These are the activations of a small neural network, seen along a few directions. Each row is one input.
In each table, some parts of the input vary, and every possible input appears once, in random order.
Descriptions start from the smaller parts, as in this example, which fits no table here: one of 8 places around a ring, together with either a single point or one of 9 places along a line or (one of 3 separate values, together with one of 6 places along a line).
Shared parts are said once, and a part with two or three values counts as separate values.

Other details of the inputs shift rows strongly along two fixed directions, in all tables alike. That doesn't count.

Rows:
row 1: [-73   9  25  57 -53  51  -7  -3  -2 -16  32 -31 -35 -34   5   8]
row 2: [ 27 -13  -1  -8  12 -26   0   2  11   1   7  20  27   6 -12 -13]
row 3: [-37  26 -31 -22  38 -13   9   4   6   3  -9 -28  15  11  32   8]
row 4: [-58 -16  29  56 -41  35 -19  17  -7 -11  32 -36  -5 -32 -14  24]
row 5: [ 83  -8 -24 -50  38 -37  -3 -12   5   6   0  49  30  34  -2 -40]
row 6: [ 57 -34  20  62 -74  36 -41 -22 -14  -7  62  36 -20 -24 -54 -54]
row 7: [-43  43  -8  18  -4  21  45  30   7  13 -34 -51 -15  -1  23  45]
row 8: [-39  25  -1 -31  13 -19  31  -4  20 -16 -20 -20   2  20  39   7]
row 9: [-53  25 -22 -32  26 -17  13 -12   4   1 -30 -43  -6   6  31  12]
row 10: [ 12  -1  -4   3  -7  18 -16  -9 -10   2   8  13  -1  -7   5 -28]
row 11: [  8 -22   1   6   3  -9 -17  -5  -6  10   7  16   2 -12 -22  -2]
row 12: [-61  -4  13  66 -35  29 -16   8  -2   1  39 -29  -5 -38 -18  16]
row 13: [  4   7   2 -14  19  -1  -3   2  -7  -3  -3  17  14   2   9   2]
row 14: [ 39 -36  29  26 -49  36 -30 -22 -19  -3  30  48 -39 -23 -33 -36]
row 15: [-37  18  -7 -27  32 -22   8  -5  -1  -4 -23 -20   2   9  18  29]
row 16: [ 42 -55  33  29 -37  19 -42  -2 -23   3  30  38 -10 -18 -49 -15]
row 17: [ -3  37 -14  -7  11 -11  56  23  23   7 -44 -37  -2  23  22  36]
row 18: [ 96  -4 -15 -46  32  -9  24  12   0  26 -59  47  -8  27   1  -4]
row 19: [-78  25 -25   4  16  -8   6  -7   5   2   1 -64 -12   0  15  30]
row 20: [ 58   0  -4 -43  31 -35   2  -6   4 -10 -11  43  29  27   3 -14]
row 21: [ 56 -23   7 -46  28 -38  -1  10   6  -6 -15  34  38  26   2 -13]
Description of these inputs: one of 3 separate values, together with either a single point or one of 6 places along a line.
Question: Changing only the choice among 3 separate values turns row 16 into row 21. The same change can be made to row 11. Which row results?
Answer: row 2
Question: Which other rows agree with row 10 in the choice among 3 separate values? List them by row number.
Answer: row 1, row 3, row 4, row 7, row 12, row 13
Question: Change only the choice among 3 separate values in row 17. List by row number the other rows that result.
Answer: row 7, row 18

Rows:
row 22: [ 25 -18  15  25 -30  30 -11   1 -12  13   6  21 -32 -17 -27   3]
row 23: [-72  19 -18   3  17 -26   9  -5  18  -3   3 -60  10   2  18  25]
row 24: [-23  15  -4 -30  19 -10  10  -7   7 -16  -5  -1   7  11  33  -9]
row 25: [ -2  -2  22  47 -47  25   4  16   7  -7  21  -6  -7 -13 -16   4]
row 26: [  6  17 -10 -41  22  -5  20  -6   1 -10 -32   2   4  20  36 -16]
row 27: [ 51 -44  21  17 -14  10 -33   7 -16   1  20  39   3 -11 -40  -6]
row 28: [ 26 -16   5  -3 -10  25 -19  -6 -22  10  -4  26 -21 -10 -10 -20]
row 29: [  3  16 -22  -8  21 -20  23  15  14  12 -16 -18  17  13  10  16]
row 30: [  8  -1 -11 -56  50 -19  -1  -7 -10   5 -26  29  14   8  28  -7]
row 31: [-38  18  15  44 -43  24  16  -1   6 -11   8 -27 -30 -11  -2  17]
row 32: [ 93   0 -30 -60  42 -30  16  -2   2  19 -35  49  10  33   2 -25]
row 33: [-60  16   3 -20  10 -22  16   0  19 -17  -9 -35  17   7  28  14]
row 34: [-35 -10  20  60 -39  35  -5  20  -3   7  17 -28 -17 -31 -21  29]
row 35: [ 61 -11  -6  18 -18  21 -23 -21 -17  12  20  36 -14  -3 -24 -41]
row 36: [  9  -3   1  24 -11  -5 -13   2   2   3  25  -6  10   1 -28   7]
row 37: [ 21   1   2 -41  30 -36  17   8  12 -14 -21  13  31  26  18   4]
row 38: [-91   8   1  -5  16 -10   3   7   6  -5 -12 -56   5  -9  17  35]
row 39: [ 17  -6  -4  29 -16  13 -27 -22 -13   0  40  21  -6 -15 -21 -30]
Question: What do these inputs look like to the network?
Answer: one of 3 separate values, together with one of 6 places around a ring
Question: Changing only the place on the ring of 6 turns row 23 into row 32. The same change can be made to row 33. Which row results?
Answer: row 31
Question: Change only the choice among 3 separate values in row 35. List by row number the other rows that result.
Answer: row 26, row 28
Question: Change only the place on the ring of 6 in row 28. List by row number the other rows that result.
Answer: row 22, row 27, row 30, row 34, row 38

Rows:
row 40: [-95  16  -4  -5  21 -15   0   1   7 -12   7 -56  15  -5  27  30]
row 41: [ 65 -12 -16 -85  49 -29  10 -14  -1   8 -46  59  11  27  30 -44]
row 42: [-32  -4   0   9  -4  -8 -17 -12  -1  -8  24 -12   8  -9  -7  -3]
row 43: [ 19  -6  -4  13 -10   7  -7  -3  -4   7   5   4 -11  -2 -14  -6]
row 44: [ 60   6 -17 -63  49 -34  22   5  10   3 -36  43  26  33  23 -17]
row 45: [ -3  -1  -1   3  -3   1  -1  -2  -1   5  -5  -9 -11  -1  -5   9]
row 46: [  1   2  -1  23 -15  17  -4  -2  -3   5  11   5 -15 -11 -10  -1]
row 47: [-55  -3   3   8   4  -6 -10   1   4 -14  16 -31  17  -9   8  13]
row 48: [ -5  -4  11  21 -24   6   0   1   4  -4  11 -13 -10  -3 -14   7]
row 49: [-18   1   5  11  -9   7   6  11   1   4  -7 -23  -5  -4  -1  18]
row 50: [ 77 -27  14  37 -43  23 -22  -6 -11   2  38  50  -9 -11 -44 -39]
row 51: [ 47 -22  14  49 -46  36 -20   4 -15   8  32  28 -14 -21 -38 -23]
row 52: [ 44 -25  16  48 -50  24 -21  -4  -6   0  38  22 -15 -13 -41 -22]
row 53: [ -1   8  -7  16  -8  10   2  -2  -2   6   6  -8 -10  -6  -7   1]
row 54: [-60  25   4  15  -7   2  22   7  12 -10  -5 -44  -7  -4  16  32]
row 55: [ 21  22 -27 -80  73 -39  38  16  13  10 -63  13  32  36  49   7]
row 56: [-92  37   0   7   3  -9  31  10  19 -12 -17 -72  -4   4  28  51]
row 57: [-30  -3   2  17  -9  -7 -20 -15   4  -7  26 -13   9 -10  -8  -5]
row 58: [  1  -3   7  13 -10   9  -6  -3  -5   2   2   2 -13  -6 -13   8]
row 59: [ 72 -40  27  34 -41  30 -28   1 -20   6  25  54 -12 -17 -46 -26]
row 60: [-13  19  -5 -12   1  13  -2 -12  -7  -7   0  -8  -9   7  22  -9]
row 61: [ 51   4 -18 -69  58 -31  18   0   0   8 -46  41  17  26  23  -8]
row 62: [ 28 -14 -10 -54  45 -32 -15  -9  -3  -3  -7  37  27  15  10 -23]
row 63: [-68  25  -5  20  -5   6  21  16  11   3 -11 -65  -5  -3  17  37]
row 64: [-13   1  11  24 -18  19   2  10  -5   1   1  -7 -10 -14  -5  12]
Question: What do these inputs look like to the network?
Answer: either one of 2 separate values or one of 5 places along a line or (one of 3 separate values, together with one of 6 places around a ring)
Question: Change only the place on the ring of 6 in row 59. List by row number the other rows that result.
Answer: row 49, row 51, row 55, row 63, row 64
